These are the activations of a small neural network, seen along a few directions. Each row is one input.
Each table varies a few parts of the input and shows all the possible inputs, shuffled.
Descriptions start from the smaller parts, as in this example, which fits no table here: values(3) and (point or ring(11) or (line(4) and ring(5))).
Shared parts are said once, and a part with two or three values counts as separate values.

Other details of the inputs vary at random and push rows far along two fixed directions, the same in every table; ignore that.

Rows:
x1: [ -8.0  56.7 -26.3  -2.1  36.5  10.4  56.4  36.7  -0.2 -32.4  25.5 -30.0
  51.0  26.7  35.6]
x2: [ 53.8 -30.3  11.4  16.7  37.5   5.6  -4.3 -30.7  71.8   1.4  45.7 -30.8
  41.6 -46.0 -16.3]
x3: [ 57.3 -33.0  22.1  -5.5  20.8  15.6  -6.5 -11.1   0.6  12.0 -15.3   8.0
  -4.8 -14.6  -9.3]
x4: [  5.2 -23.1  37.1 -25.4 -13.4  17.9 -54.0 -18.0  24.6  20.7 -14.5 -23.0
 -12.6 -50.1 -15.5]
x5: [ 34.0 -12.4  63.9  17.6 -71.9  33.5 -34.2  20.7   2.1  17.6 -33.3  21.2
 -54.4 -10.5 -38.0]
x6: [  6.6  -0.2   1.4 -35.1  40.3  13.8 -15.2 -22.7  43.6   9.4   9.9 -45.7
  33.9 -36.8  18.3]
x7: [-39.0  43.1 -12.3  31.3 -87.2   6.7  15.3  54.7 -66.6 -13.7 -19.5  47.5
 -46.5  52.5  -6.5]
x8: [-36.9  27.2 -12.7 -24.7 -79.8   2.9 -10.6  13.8 -39.7   2.6 -25.7  72.6
 -31.4  59.0  29.8]
x9: [ 38.6 -60.8   4.7  28.3   7.8  -5.7 -30.0 -32.4   4.6  13.1  13.1  17.5
 -12.4 -23.2 -43.2]
x10: [-17.6 -25.7 -19.5  -2.4  35.8 -10.9 -26.3 -25.4  33.2   0.8  28.7 -58.0
  29.8 -54.5  -9.1]
x11: [ 20.3 -12.8  94.9 -17.4 -49.2 -18.7 -36.5 -41.8  38.2  47.8 -79.5  19.4
 -94.2 -16.2 -16.3]
x12: [-57.9  22.6 -73.4  10.2  56.5 -19.3  54.9  32.9 -63.3 -33.4  38.5 -17.6
  32.5  32.1  16.8]
x13: [-26.4  16.4  -1.1  -2.2 -52.8  14.6   8.2  55.4 -90.5  -7.3 -47.3  65.0
 -53.0  57.9  11.8]
x14: [ -9.0  13.6 -56.0 -11.7  58.6 -15.3  52.6   9.7 -32.3 -29.2  37.1   8.4
  55.3  38.7  25.4]
x15: [-70.0  36.5 -72.0  -5.9  19.0 -25.9  17.6   9.1  -9.1 -21.0  34.9 -15.8
  50.0  22.6  35.6]
x16: [ 18.6 -11.0 -10.5  36.1  24.5  -9.7  -1.4 -19.4  46.2  -1.8  46.8 -32.6
  41.2 -38.5 -22.9]
x17: [ 30.3  -6.9  48.4  -7.7  17.0 -15.5  14.0 -31.5  36.8  13.4 -45.2  -6.2
 -25.9   0.9   3.9]
Each input here is: values(2) or (values(3) and ring(5)).
Q: Change only the values(3) part in x8. List by row number the other rows that result.
A: x2, x14
Q: Which other rows belong to the same alternative as x11? List them by row number.
A: x17

Rows:
x18: [-30.9  37.8  -0.6 -26.8 -27.9   2.9  16.5  24.8 -45.3  -1.6 -39.5  43.9
 -29.2  52.8  30.2]
x19: [-34.1  24.1 -28.8   4.2 -24.7   3.8   0.2  27.2 -27.5 -16.5  21.2  14.1
  15.7  24.4   6.2]
x20: [-12.5  21.2  -5.8 -20.3  33.0  -8.1   4.0 -13.5  45.6   0.8  14.5 -53.5
  32.9 -29.7  20.4]
x21: [-33.6  51.2 -16.6 -14.6  -4.0 -17.7  49.2  24.2 -33.4 -21.1 -22.6  28.9
  -4.5  62.3  45.3]
x22: [ 34.4 -43.9   4.5  19.5  11.7  12.4 -25.9 -11.4   3.4   7.6  20.4   0.8
   4.6 -31.2 -30.6]
x23: [ 32.2 -35.5  31.4  27.1 -46.5  14.9 -42.1 -21.4  25.7  22.4   8.6  14.3
 -22.8 -28.0 -41.5]
x24: [ -7.2   7.4  18.5  -1.3  70.6  -6.4  15.8  -0.8  27.4  -6.0   2.7 -77.9
  19.7 -44.9 -13.2]
x25: [-10.0  19.8  -0.7  -9.8 -37.3   8.0   8.9  17.9 -35.0   0.8 -37.1  24.8
 -35.5  36.4  20.2]
x26: [ -1.5  13.7  18.0 -22.6  11.5  -9.0   1.7 -16.8  14.0  10.6 -23.2  -3.4
 -14.2   5.8  18.8]
x27: [ -1.3  -3.7 -24.6  -5.4  55.3 -12.8  12.3  -5.1   8.4 -10.1  34.2 -16.4
  46.6  -7.7  -3.7]
x28: [ 21.6 -41.2  33.6  -6.7 -12.3  -9.9 -43.2 -41.8  26.4  30.6 -18.9   9.2
 -32.8 -25.0 -19.6]
x29: [ 31.4 -33.0  22.4  -7.3  16.8  17.7 -17.4 -13.9  16.4  11.6  -8.6 -17.8
  -4.9 -31.3 -12.2]
x30: [ -5.7   5.3  -5.4   8.7 -26.8  -8.6  11.4  10.9 -28.6  -4.3  -3.1  50.0
 -21.9  34.3  -4.9]
x31: [-15.0  43.8 -51.1   8.6  59.0  -5.2  71.6  35.7 -20.6 -35.2  37.9 -30.4
  55.6  28.8  29.7]
x32: [ 13.5 -46.1 -17.9  -1.0  66.4   3.6 -12.3 -26.3  26.7  -1.1  40.8 -53.8
  41.5 -54.5 -14.6]
x33: [ -9.4   7.2   9.9 -18.3 -12.5   9.9 -14.2   5.4  16.9   4.1  -3.7 -10.3
   2.0 -16.7   9.7]
x34: [ -4.1   7.4 -19.5  29.8 -45.4   6.1  10.8  29.7 -57.6  -8.3  -0.4  53.9
 -28.9  39.9  -5.2]
x35: [-43.9  25.3 -47.4  -3.9 -20.1  -4.6  19.4  25.1 -55.8 -17.5  -6.3  22.0
  -8.0  45.6  26.3]
x36: [-42.5  15.4 -46.5 -21.6  62.4 -19.4  28.6   2.9 -10.0 -12.3  28.3 -27.1
  51.6   5.4  24.8]
x37: [ -1.7 -11.3 -18.9  11.7  42.4 -11.4  -2.3 -32.6  52.1  -2.8  37.7 -49.7
  48.1 -38.8  -3.7]
x38: [ 25.6  -2.5  32.2  10.9 -40.6  17.3 -13.1   1.6  20.7  11.9  -3.3   9.3
 -20.5  -4.6 -17.6]
x39: [ 41.4 -50.1  16.3  28.3 -29.8   6.8 -33.0 -22.9   5.3  13.8 -13.8  20.6
 -28.7 -18.6 -29.9]
x40: [  3.2  17.0  -0.9  12.4 -37.4   5.5  20.3  23.7 -36.0  -7.4 -31.7  33.7
 -27.4  42.9  16.1]
x41: [ 10.7  14.4   2.7   4.3 -31.9  16.7   7.6  32.0 -42.9  -4.5 -22.8  41.1
 -22.5  33.8   3.1]
x42: [  2.1 -29.5  22.4  -0.3 -49.8  10.8 -51.3 -14.2   8.0  18.3  -5.4  13.0
 -21.6 -27.0 -19.2]
x43: [ 17.1 -31.6  15.3   5.7   0.9 -15.1 -15.4 -29.9  20.9  11.6  -5.9  13.2
 -12.8  -9.5 -12.1]
x44: [  8.2   7.6  14.8   3.8 -12.0   2.6  -3.6  -9.2  32.9   4.8  -7.8 -10.3
   0.0  -7.4   6.2]
x45: [ -0.9 -15.0  17.5  -1.5 -51.7  -1.3 -44.4 -23.9  15.3  20.8 -13.1  10.6
 -29.1 -20.2 -12.3]
x46: [-21.0  48.6 -34.8 -12.7  55.6 -15.7  69.2  22.8  -9.1 -30.9  23.6 -12.4
  44.1  35.9  30.7]
x47: [ 23.7  -0.3   2.5 -16.0  65.4  -5.4  18.8 -11.6  30.4  -7.4  20.4 -32.0
  44.7 -18.0   0.2]
x48: [ 15.1   0.6  19.7  -1.7 -17.9  15.8 -17.5   9.0  19.2   2.0   3.1  -1.1
   4.1 -11.4  -7.6]
x49: [ -4.7 -24.1  37.9  16.7 -22.6  -4.3 -30.7   2.2 -13.7  15.1 -26.2  -7.6
 -45.8 -23.8 -39.6]
Q: What is each input in this table made of?
A: values(2) and (point or (values(3) and ring(5)))
Q: Changing only the values(2) part turns x24 into x49. The same change can be made to x40. Which row results?
A: x39
Q: Change only the values(2) part in x27. List by row number the other rows that result.
A: x47
Q: Change only the values(2) part in x25. List by row number the other rows that result.
A: x35
Q: Change only the ring(5) part in x18. List by row number the other rows that result.
A: x21, x26, x46, x47
Q: Change only the values(3) part in x41. List by row number the other rows that result.
A: x47, x48
